A small network was shown many inputs. Here are its activations along a few directions, one row for each input.
In each table, some parts of the input vary, and every possible input appears once, in random order.
Descriptions start from the smaller parts, as in this example, which fits no table here: line(4) and (point or line(11) or (values(3) and ring(5))).
Shared parts are said once, and a part with two or three values counts as separate values.
(in the rows, 128 means zero)

Other details of the inputs vary at random and push rows far along three fixed directions, the same in every table; ignore that.

Table:
R1: [ 92 164 120 168 163  69 142 121 137 126 132 124 166]
R2: [ 82 188 116 175 168  41 155 125 128 125 129 117 167]
R3: [ 90  89 193 127 179 156  95 118 122 117  98  98 204]
R4: [ 94 160 167 125 157  89 116 113 116  99 125 128 167]
R5: [143 121  66 126  85 151 168 155 152 156 149 156  38]
R6: [196 166 139 124 101 103  84  87  86 109 117 114 156]
R7: [171  86 165  99 113 198  91 104 108 129 111 120 147]
R8: [102 152 162 132 161  79 144 107 133 103 124 129 181]
R9: [134 128  65 113  80 158 147 171 127 152 154 139  32]
R10: [195 141 132 104  97 102 125 114 128 110 125 139 118]
R11: [172 125  78 129  90 138 143 142 139 153 131 122  82]
R12: [168 135  74 137  94 117 146 145 137 148 137 125  76]
R13: [188  69 164 104 112 182 108 102 134 132 109 125 157]
R14: [148 197 103 123  97  69 127 128 106 113 146 143  86]
R15: [ 47 138  96 138 144 135 160 165 136 145 151 128  96]
R16: [ 60 126  90 167 163 110 166 175 162 152 142 128 110]
R17: [ 94 160 166 125 154  98 122 109 113  99 127 123 169]
R18: [168 188  74 154 102  68 146 115 117 133 147 129 107]
R19: [180 150 134 111  95 119 101 111  99 110 120 142 107]
R20: [168 128  98 107  89 131 148 139 146 135 140 144  73]
R21: [ 45 145  84 163 153 138 151 162 140 153 159 124 101]
R22: [ 68 192 133 156 159  63 134 120 112 111 134 139 139]
R23: [151 100 137 117 120 142 132 120 139 126 118 141 122]
R24: [ 84  75 210 111 178 175  95 111 127 107  96 123 193]
R25: [ 42  56 146 130 166 225 131 164 156 160 133 128 124]
R26: [114 165 183 145 167  76  95  90  93  99 113 122 201]
R27: [210  62 193  96 121 175  84  88 124 114  93 122 186]
R28: [ 73 146 118 152 151 122 134 142 124 137 134 111 136]
R29: [142  66 122 107 107 221 113 151 130 151 120 109  99]
R30: [ 56 121  96 147 158 113 174 176 163 145 145 139 103]
R31: [ 71 140 116 146 157  86 162 150 149 132 136 133 134]
R32: [166 139  78 135  90 132 154 133 134 152 148 144  76]
R33: [174 152 106 128  96  93 136 121 127 122 129 153  95]
R34: [215 146 137 129 106  87  97  89 109 109 114 119 161]
R35: [193 137 122 108  93 104 130 110 117 118 119 126 126]
R36: [187 147 121 121  94 118  97 121  97 123 119 116 118]
R37: [183 164 114 131  98 106  96 113  97 119 133 124 121]
R38: [150  54 121  92 109 206 144 142 152 145 123 123 111]
R39: [ 53 134 102 143 152 117 181 165 169 141 153 145 101]
R40: [103  58 192 130 185 169 107 110 154 120 101 104 219]
R41: [123  53 113  95  98 252 132 159 144 158 132 140  61]
R42: [ 80 137 117 163 158  97 155 140 149 140 143 139 129]
R43: [174 169 131 104  91 103 112 107 102 108 132 131 112]
R44: [ 32  54 142 113 163 217 141 172 158 152 128 120 125]
R45: [104 143 160 142 158  87 140 100 129 108 118 132 176]
R46: [174  80 158 104 117 196  80 110 116 123 111 109 153]
R47: [181 147 128 102  92 114 103 119  97 114 121 127 115]
R48: [102 152 163 145 159  97 104 114 108 114 123 130 169]
Description of these inputs: values(2) and line(4) and ring(6).
The inputs of R21 and R6 match in every part but the line(4) part. If R38 is changed in the same way as R21 into R6, which row does it become?
> R35
Change only the values(2) part in R34. List by row number the other rows that result.
> R37
Change only the line(4) part in R26. List by row number the other rows that result.
> R7, R25, R48
Change only the values(2) part in R23. List by row number the other rows that result.
> R24
Change only the line(4) part in R2. List by row number the other rows that result.
> R11, R12, R16
